Each row below holds a small network's activations on one record, seen along a few directions.
After each row come some of the record's fields: VINU, NEDEN, NATU, REDOR.
Not every record has every field; a missing one is written none.
Other fields move the rows too, some of them a lot.
In the rows, zero is written as 500.
Random noise pushes rows far along 24 fixed directions. That doesn't count. These rows show it; they differ only by the noise:
[547 804 576 647 323 393 423 388 358 434 309 566 345 541 357 486 446 244
 495 513 467 402 807 428 457 469 586 636 304 536 458 510 362 500 467 429
 417 515 562]
[641 401 380 668 609 633 354 332 411 434 430 614 500 458 551 677 660 468
 514 379 417 350 699 549 503 583 625 528 600 545 562 380 699 496 478 528
 451 544 670]
[646 655 621 427 391 420 455 452 461 448 393 537 534 493 505 382 380 374
 577 573 543 614 676 275 579 410 350 665 480 647 589 665 482 457 570 494
 673 520 645]
[367 495 533 447 472 817 388 379 491 540 646 442 591 434 450 620 514 580
 478 494 578 497 613 335 620 444 581 459 382 519 500 553 383 463 419 515
 353 347 660]
[589 593 648 564 621 615 654 288 478 479 442 348 395 284 532 330 478 131
 658 483 595 669 343 330 639 416 576 499 177 369 433 417 353 204 658 452
 507 720 423]
[378 472 126 436 500 478 557 537 526 583 593 379 303 331 406 490 521 597
 297 580 525 636 359 567 459 448 742 389 555 341 414 556 459 508 632 555
 438 417 451]
[313 380 537 488 560 389 345 658 673 623 681 515 223 565 439 271 275 495
 417 652 268 674 333 231 663 465 647 737 348 279 398 550 426 526 582 526
 600 483 189]
[548 500 494 486 626 304 541 413 575 601 474 487 458 572 270 442 485 645
 457 552 613 647 439 498 643 332 632 507 617 461 559 353 686 581 461 500
 593 717 679]
[564 574 554 366 631 446 542 511 474 466 494 503 475 548 579 535 699 353
 704 411 632 555 575 238 637 437 553 691 377 580 494 420 409 375 382 537
 142 393 328]
[440 427 421 517 312 640 561 463 564 503 378 461 361 379 472 432 518 633
 504 520 526 624 569 631 533 468 594 425 585 594 390 486 526 505 564 558
 463 654 803]
[489 489 681 525 709 844 395 665 537 520 533 498 523 709 438 405 419 474
 560 292 530 448 401 464 324 492 492 615 401 588 321 566 303 574 528 295
 451 701 449]
[335 410 452 500 371 699 539 750 585 461 432 556 411 699 403 240 297 581
 491 669 231 672 346 508 241 527 474 587 334 476 241 520 552 651 727 547
 611 618 464]
[475 561 358 305 307 402 545 573 375 498 472 676 682 548 567 489 609 650
 440 605 450 572 452 532 240 524 451 486 455 325 330 519 540 617 532 447
 618 462 555]
[635 577 681 420 440 522 500 310 366 364 517 340 532 283 561 603 605 333
 542 486 627 419 787 459 625 569 586 500 515 482 815 704 404 362 388 474
 516 216 591]
[451 587 609 579 564 673 462 490 495 510 456 346 331 445 429 477 400 370
 478 506 452 629 494 454 565 474 469 548 340 519 447 543 370 488 475 515
 447 505 370]
[478 434 489 303 560 615 573 598 464 559 626 404 577 502 615 449 491 456
 572 615 421 703 772 547 421 717 285 405 617 210 395 623 275 375 404 456
 501 354 407]
[457 578 270 415 349 579 529 471 839 489 549 378 498 266 651 366 717 755
 319 539 377 641 420 394 645 499 591 502 412 449 433 585 566 503 650 543
 767 212 510]
[557 497 504 645 780 666 490 605 658 318 398 502 447 447 266 387 543 516
 505 463 314 399 549 726 148 504 470 488 637 486 512 497 606 622 563 512
 658 623 576]
[571 333 609 603 486 421 282 447 462 786 702 639 585 595 513 486 557 597
 508 507 452 416 706 394 838 738 527 522 435 426 603 331 547 614 250 526
 131 466 226]
[565 682 396 627 514 575 476 552 708 540 439 482 401 650 457 357 482 509
 425 462 335 562 610 414 561 530 479 588 440 573 314 446 459 524 570 463
 562 494 401]
[400 547 377 406 564 579 545 650 745 458 771 622 608 364 542 347 466 440
 499 650 293 652 503 215 363 350 119 379 574 582 434 243 299 673 596 712
 662 386 579]
[469 568 703 516 685 654 501 536 722 438 607 376 426 664 449 628 318 504
 593 375 621 419 548 551 555 399 474 426 456 422 393 492 296 414 295 474
 581 729 460]
[515 501 557 599 260 651 485 622 269 599 353 551 407 573 699 619 523 542
 482 402 478 307 482 712 406 655 407 444 309 452 304 518 387 566 386 512
 286 530 225]
[458 540 481 471 563 509 474 471 454 422 579 429 557 794 277 601 332 529
 413 470 521 740 419 538 519 538 730 499 669 722 500 498 548 537 530 340
 461 554 562]
[409 273 486 665 528 579 396 526 383 607 628 580 337 547 318 523 367 731
 566 379 451 573 161 590 512 368 766 532 487 520 375 335 868 289 618 449
 389 828 391]
[298 190 499 609 425 461 594 483 638 521 570 426 473 511 953 516 480 531
 588 369 499 417 263 526 670 530 495 322 596 595 590 262 522 314 802 499
 729 490 620]

[370 561 426 534 294 615 347 604 433 397 490 693 502 162 400 515 596 600
 355 545 360 284 456 601 206 516 501 437 478 583 446 695 377 668 501 608
 286 311 431] -> (VINU gan; NEDEN mufe; NATU sirag; REDOR tumu)
[790 453 593 349 282 524 616 502 485 259 607 801 848 502 600 463 444 572
 762 517 474 611 348 501 465 615 432 410 596 666 400 516 690 272 552 551
 496 777 404] -> (VINU mopa; NEDEN mufe; NATU sirag; REDOR vodi)
[538 612 531 599 543 604 384 605 660 464 518 560 539 699 224 372 414 681
 439 436 341 408 704 630 310 579 558 554 638 493 390 626 525 531 514 312
 651 566 562] -> (VINU gan; NEDEN gos; NATU none; REDOR fikas)
[153 426 692 469 675 507 583 456 664 380 495 420 786 619 555 470 579 395
 556 544 462 618 320 602 292 629 417 370 300 406 487 260 359 735 518 356
 576 564 623] -> (VINU kikam; NEDEN mufe; NATU sirag; REDOR vodi)
[518 761 427 536 294 348 466 466 581 362 274 668 469 395 392 485 559 507
 530 597 431 392 666 449 473 456 509 614 366 556 397 639 517 439 483 630
 355 450 453] -> (VINU kikam; NEDEN gos; NATU none; REDOR vodi)
[583 602 554 574 423 527 479 473 442 664 537 660 599 445 395 404 614 627
 305 531 356 471 427 530 454 509 425 413 492 405 389 300 488 752 386 452
 577 523 500] -> (VINU kikam; NEDEN mufe; NATU sirag; REDOR tumu)
[664 522 430 564 259 388 507 455 168 614 404 646 413 275 369 418 341 449
 271 602 596 362 205 556 498 494 697 393 571 523 573 715 408 577 718 549
 421 592 422] -> (VINU kikam; NEDEN gos; NATU none; REDOR fikas)
[479 590 491 508 759 298 391 357 667 537 626 526 515 331 538 633 474 536
 374 400 595 537 258 471 612 301 492 407 621 350 460 440 413 451 454 405
 837 712 535] -> (VINU mopa; NEDEN mufe; NATU sirag; REDOR vodi)
[259 491 584 551 646 513 503 673 607 499 699 297 537 527 510 465 407 464
 656 381 575 362 552 548 266 402 235 407 434 533 645 477 426 363 586 405
 556 380 439] -> (VINU gan; NEDEN gos; NATU none; REDOR tumu)
[320 602 665 491 461 314 339 478 478 518 502 498 497 686 410 662 465 505
 488 406 703 412 590 522 573 478 615 550 419 633 531 543 332 613 255 356
 222 512 503] -> (VINU gan; NEDEN gos; NATU none; REDOR vudi)
[559 512 665 467 760 437 340 569 617 582 508 477 325 562 426 649 523 589
 493 330 694 465 473 381 804 316 526 689 650 717 574 524 414 628 188 568
 274 568 386] -> (VINU none; NEDEN gos; NATU none; REDOR vodi)
[358 422 559 512 620 724 557 556 382 424 245 569 534 510 481 460 547 505
 568 518 455 410 363 556 255 435 437 488 540 517 386 604 470 392 656 496
 445 451 651] -> (VINU none; NEDEN gos; NATU none; REDOR vudi)
[354 532 598 636 474 645 361 510 276 593 545 513 551 503 162 405 237 504
 229 555 340 632 255 464 446 490 535 476 713 832 582 612 426 628 733 358
 494 359 565] -> (VINU kikam; NEDEN mufe; NATU sirag; REDOR vodi)
[804 759 549 479 487 696 587 594 734 483 739 282 382 519 614 500 549 562
 289 301 405 419 611 559 634 599 517 426 629 383 389 603 248 429 292 360
 837 260 199] -> (VINU none; NEDEN mufe; NATU sirag; REDOR tumu)
[615 291 523 193 684 405 727 483 343 361 656 336 599 538 738 581 529 304
 590 629 533 787 331 504 412 568 481 483 504 145 664 425 636 491 474 499
 859 486 451] -> (VINU none; NEDEN mufe; NATU sirag; REDOR vodi)
[253 364 220 312 681 543 350 484 561 515 514 610 660 672 507 797 552 823
 363 585 415 616 437 479 601 603 680 515 751 358 281 724 537 372 420 516
 343 277 468] -> (VINU gan; NEDEN mufe; NATU sirag; REDOR tumu)
[393 610 495 374 362 544 767 676 614 538 717 391 417 410 613 387 690 562
 634 438 497 497 437 400 433 338 418 446 300 369 331 272 382 294 464 531
 440 275 308] -> (VINU kikam; NEDEN gos; NATU none; REDOR tumu)
[618 550 424 386 382 616 489 658 560 384 662 518 615 658 626 531 410 534
 462 448 399 581 407 339 602 644 499 571 615 824 477 694 454 421 588 511
 438 229 201] -> (VINU kikam; NEDEN mufe; NATU sirag; REDOR vodi)
[245 156 742 468 409 493 301 531 355 797 586 720 689 379 934 392 604 579
 548 498 392 487 245 232 697 618 281 571 412 464 512 413 366 530 616 455
 430 339 412] -> (VINU kikam; NEDEN gos; NATU none; REDOR fikas)
[572 613 404 518 524 635 784 604 604 402 515 282 473 367 248 352 326 514
 564 562 599 634 299 681 292 323 343 268 489 635 518 510 618 408 682 634
 567 682 459] -> (VINU gan; NEDEN gos; NATU none; REDOR tumu)
[588 717 581 649 423 428 562 176 335 472 250 356 543 361 416 500 478 314
 429 492 571 608 405 611 619 578 641 458 357 514 544 604 545 314 634 316
 571 588 523] -> (VINU kikam; NEDEN gos; NATU none; REDOR vudi)
[620 598 481 600 291 634 416 555 359 554 643 650 499 581 357 351 360 361
 628 553 430 483 787 305 390 456 338 553 254 642 449 370 555 521 485 559
 277 573 466] -> (VINU mopa; NEDEN gos; NATU none; REDOR vudi)
[544 661 323 381 691 638 549 517 456 554 568 283 529 816 604 739 350 439
 397 433 641 469 547 416 432 378 411 513 398 256 400 621 413 411 467 386
 857 415 501] -> (VINU gan; NEDEN gos; NATU none; REDOR tumu)
[406 729 549 614 450 482 325 368 466 582 435 382 349 376 463 585 358 472
 250 449 549 652 256 432 631 303 498 547 308 600 446 564 415 618 520 403
 714 586 494] -> (VINU mopa; NEDEN mufe; NATU sirag; REDOR vodi)
[482 502 366 573 510 718 357 355 376 425 366 467 588 476 522 768 430 675
 458 553 352 719 441 529 549 480 366 519 484 615 482 601 904 359 568 614
 653 447 530] -> (VINU gan; NEDEN gos; NATU none; REDOR fikas)
[517 716 361 485 604 341 468 478 503 548 461 614 570 479 327 398 618 463
 301 445 542 441 399 288 495 372 644 577 706 724 527 542 335 575 668 374
 428 292 606] -> (VINU kikam; NEDEN mufe; NATU sirag; REDOR tumu)
[365 556 426 408 314 412 490 694 540 370 577 482 233 457 388 631 408 671
 483 535 556 403 379 566 286 185 587 579 286 422 460 545 652 613 373 679
 587 553 438] -> (VINU mopa; NEDEN gos; NATU none; REDOR tumu)
[249 492 430 500 590 661 539 491 600 355 599 379 458 378 396 646 453 450
 413 548 598 431 297 526 352 337 589 298 344 525 562 412 347 698 523 664
 427 474 586] -> (VINU none; NEDEN mufe; NATU sirag; REDOR fikas)
[454 332 382 283 348 522 535 576 755 437 523 542 556 533 756 560 539 734
 475 382 793 383 238 537 593 479 735 443 543 610 403 684 374 609 545 517
 495 677 651] -> (VINU mopa; NEDEN gos; NATU none; REDOR tumu)
[399 442 546 439 342 286 215 575 517 467 841 599 467 252 687 496 567 512
 467 388 371 564 586 362 478 486 442 641 634 641 658 481 479 581 478 377
 673 312 524] -> (VINU gan; NEDEN mufe; NATU sirag; REDOR vodi)
[560 546 686 586 320 308 652 502 565 350 455 403 357 424 487 244 361 205
 486 594 454 461 374 464 542 544 612 524 383 610 735 497 411 595 702 530
 659 481 428] -> (VINU kikam; NEDEN gos; NATU none; REDOR vodi)
[681 463 291 316 465 699 542 581 377 606 518 519 510 567 506 455 505 640
 480 443 584 526 524 493 388 483 619 606 570 311 283 753 553 351 578 370
 608 578 589] -> (VINU kikam; NEDEN gos; NATU none; REDOR vudi)
[395 666 423 508 361 393 559 433 642 441 192 503 370 566 321 504 566 671
 282 534 553 460 428 657 584 505 886 499 589 535 328 678 366 579 510 447
 410 492 641] -> (VINU gan; NEDEN mufe; NATU sirag; REDOR vodi)
[435 476 487 740 458 627 384 378 426 436 494 594 567 206 475 551 626 494
 410 535 247 380 445 643 393 656 489 341 402 474 540 406 590 539 530 580
 388 377 362] -> (VINU mopa; NEDEN mufe; NATU sirag; REDOR vodi)

Which values does each new row have?
[512 506 399 645 675 651 322 456 605 418 430 392 365 255 160 490 377 593
 357 663 329 632 612 666 407 482 449 485 567 481 621 684 727 657 489 678
 625 568 546] -> (VINU gan; NEDEN gos; NATU none; REDOR fikas)
[295 717 855 487 664 328 563 439 366 442 283 537 391 571 288 676 573 354
 458 531 507 465 342 445 555 323 594 603 445 442 431 371 229 578 207 499
 294 401 431] -> (VINU gan; NEDEN gos; NATU none; REDOR vudi)
[470 452 688 420 408 380 527 433 502 680 583 395 418 413 530 623 510 596
 418 544 803 296 524 544 794 472 612 347 406 275 665 519 257 663 186 617
 348 485 445] -> (VINU gan; NEDEN gos; NATU none; REDOR fikas)
[568 375 525 633 360 311 493 621  70 736 276 479 344 423 677 457 354 368
 487 483 606 357 369 757 441 683 335 445 512 460 590 737 438 424 649 465
 308 564 136] -> (VINU gan; NEDEN gos; NATU none; REDOR vodi)
[493 423 529 667 363 504 332 562 254 669 669 774 561 565 366 401 327 524
 396 499 349 383 409 430 345 474 457 477 567 603 518 316 542 682 654 427
 536 600 570] -> (VINU kikam; NEDEN gos; NATU none; REDOR fikas)
[451 497 535 674 661 601 489 416 519 465 446 643 645 809 559 658 409 411
 563 478 356 376 456 442 466 495 387 464 382 445 362 197 564 487 507 520
 614 651 534] -> (VINU kikam; NEDEN mufe; NATU sirag; REDOR vodi)
[661 694 499 586 345 704 507 370 262 608 361 345 462 315 645 666 464 486
 510 323 677 485 580 699 472 446 287 398 368 433 360 659 495 241 462 374
 641 673 522] -> (VINU kikam; NEDEN mufe; NATU sirag; REDOR vodi)
[483 346 417 492 489 565 684 645 694 570 335 387 364 646 541 306 657 698
 436 527 485 416 404 568 599 562 661 521 538 512 498 510 577 603 584 589
 431 327 487] -> (VINU kikam; NEDEN gos; NATU none; REDOR vudi)
[510 385 512 553 823 680 331 519 585 494 511 630 561 572 382 335 334 345
 533 563 263 596 496 437 402 698 521 635 490 278 283 675 408 430 597 383
 529 732 360] -> (VINU gan; NEDEN gos; NATU none; REDOR vudi)
[612 781 314 644 234 392 645 556 548 445 255 533 424 450 509 389 581 600
 432 494 301 377 699 686 366 564 398 432 666 551 376 575 550 298 694 488
 671 304 486] -> (VINU kikam; NEDEN gos; NATU none; REDOR fikas)
[372 377 406 361 408 442 504 632 455 702 790 474 486 534 546 656 630 777
 540 404 663 593 474 498 506 299 407 472 482 545 510 150 669 692 261 570
 350 524 562] -> (VINU kikam; NEDEN gos; NATU none; REDOR vodi)
[405 541 413 639 586 322 532 570 742 350 352 407 150 177 525 401 444 238
 570 622 382 492 608 488 475 378 296 529 491 569 619 478 420 518 594 813
 531 485 445] -> (VINU kikam; NEDEN gos; NATU none; REDOR vodi)
[724 661 207 357 703 427 689 384 225 498 272 415 496 574 217 559 680 361
 419 577 720 856 417 526 359 371 658 573 467 542 488 354 708 764 458 521
 293 679 644] -> (VINU gan; NEDEN mufe; NATU sirag; REDOR vodi)
[331 534 591 592 592 361 511 248 415 331 352 707 719 367 453 493 539 223
 718 574 425 530 431 444 453 618 593 441 422 468 423 432 402 153 697 432
 230 602 505] -> (VINU kikam; NEDEN gos; NATU none; REDOR fikas)
[714 614 461 493 673 631 477 503 710 465 565 460 479 495 442 386 533 447
 297 448 434 498 478 386 572 541 613 553 613 527 499 573 322 703 523 452
 708 460 498] -> (VINU kikam; NEDEN gos; NATU none; REDOR fikas)
[625 646 405 469 792 528 655 409 592 536 575 306 480 678 496 633 613 459
 423 355 647 430 526 519 621 482 684 398 573 293 431 439 369 318 372 357
 554 407 424] -> (VINU gan; NEDEN gos; NATU none; REDOR vudi)
[569 617 424 694 270 473 429 472 693 388 651 415 417 282 671 646 496 545
 496 294 547 273 620 711 494 501 418 310 433 651 587 441 544 463 454 536
 634 568 434] -> (VINU gan; NEDEN mufe; NATU sirag; REDOR vodi)
